These are the activations of a small neural network, seen along a few directions. Each row is one input.
In each table, some parts of the input vary, and every possible input appears once, in random order.
A made-up example of a description, with smaller parts first: one of 6 places along a line, together with either a single point or (one of 2 separate values, together with one of 5 places around a ring) or one of 11 places around a ring.
Shared parts are said once, and a part with two or three values counts as separate values.

Other details of the inputs shift rows strongly along two fixed directions, in all tables alike. That doesn't count.
To show where, the next rows are all for the same input, with only those details redrawn:
[-12 -47 -23 -24 -12 -38   8   0  16  -4 -20   3]
[ 14  -5  23 -12   6  12   7 -34   4 -15  40  -5]
[ 33 -27 -16  14  17 -29  17  66 -59  14 -73 -23]
[ 59  15  30  26  35  20  16  32 -71   3 -12 -31]

A family of inputs:
row 1: [-21  47  20  28   3  -3  10 -17  19  -9  44  22]
row 2: [-22 -30 -50 -26  -9 -11  19  14  28 -13 -22   2]
row 3: [  3  10   3 -20   6  37  20 -14  16 -22  43  -8]
row 4: [ -6  31  10  29  -6  25  -5 -27  25  24  38  22]
row 5: [-26 -28 -26 -38 -23 -41 -18   0   3   4 -21  -3]
row 6: [ 42  34   4  26  48  57  27  36 -55   3 -26 -31]
row 7: [ -2  21  13  25 -15   8  -5 -11  17  18  62  11]
row 8: [  5   8  31 -12  -9  28 -41 -18  18 -12  31 -11]
row 9: [ 25 -13 -14  19   5 -11 -33  76 -45  15 -86 -27]
row 10: [ -2  11  -2 -12  10  46  19 -25  15 -23  33  -3]
row 11: [-12 -47 -23 -24 -12 -38   8   0  16  -4 -20   3]
row 12: [-50  -2 -22  14 -16 -61  12  23  28   4  -5  20]
row 13: [-29 -22 -29 -33 -22 -25 -17 -10   5   3 -39  11]
row 14: [-16 -38 -27 -20  -2 -21   9 -15  25   3 -45  15]
row 15: [  0  12  25  -5   3  39 -43 -34  23  -5  14  -9]
row 16: [-27  45  21  30   4   5  11 -22  17  -8  38  26]
row 17: [-23 -21 -30 -36 -22 -33 -19  -6   6   2 -32   8]
row 18: [ -5  26  10  29 -14  24  -5 -21  19  17  44  25]
row 19: [  1   6   1 -16   8  30  18 -14  12 -22  50 -18]
row 20: [ 16   2  19 -10   7  20   6 -40   8 -18  29   6]
row 21: [-26 -15 -37  15 -32 -34  -5  18  33  27 -10  30]
row 22: [ 15   0  25 -15   4  18   9 -34   8 -15  33   4]
row 23: [  4   3  29  -9  -7  22 -43 -18  14 -12  38 -21]
row 24: [ 41  44  24  17  35  35 -10  16 -76  18 -37 -25]
row 25: [-24 -23 -24 -41 -24 -35 -16   0   6   4 -28   6]
row 26: [-28  48  20  30  14   7  10 -26  23   0  32  25]
row 27: [  0  26  16  22 -17  14  -4 -11  21  18  54  20]
row 28: [  1   9  26  -5  -6  38 -42 -28  17 -13  20  -7]
row 29: [ 56  21  27  31  36  36  17  21 -69   2 -30 -17]
row 30: [-48   2 -20  11 -18 -54  14  23  31   4 -13  29]
Question: What is each input in this table made of?
Answer: one of 5 places along a line, together with either one of 2 separate values or one of 4 places along a line
Question: The inputs of row 4 and row 27 match in every part but the place on the line of 5. If row 24 is changed in the same way as row 4 into row 27, which row does it become?
Answer: row 25
Question: Which other rows does row 12 become when the choice among 2 separate values takes its other values? List them by row number.
Answer: row 7
Question: Which other rows does row 17 become when the place on the line of 4 takes its other values? List them by row number.
Answer: row 2, row 9, row 20
Question: Which other rows does row 6 become when the place on the line of 5 takes its other values? List them by row number.
Answer: row 2, row 3, row 10, row 19
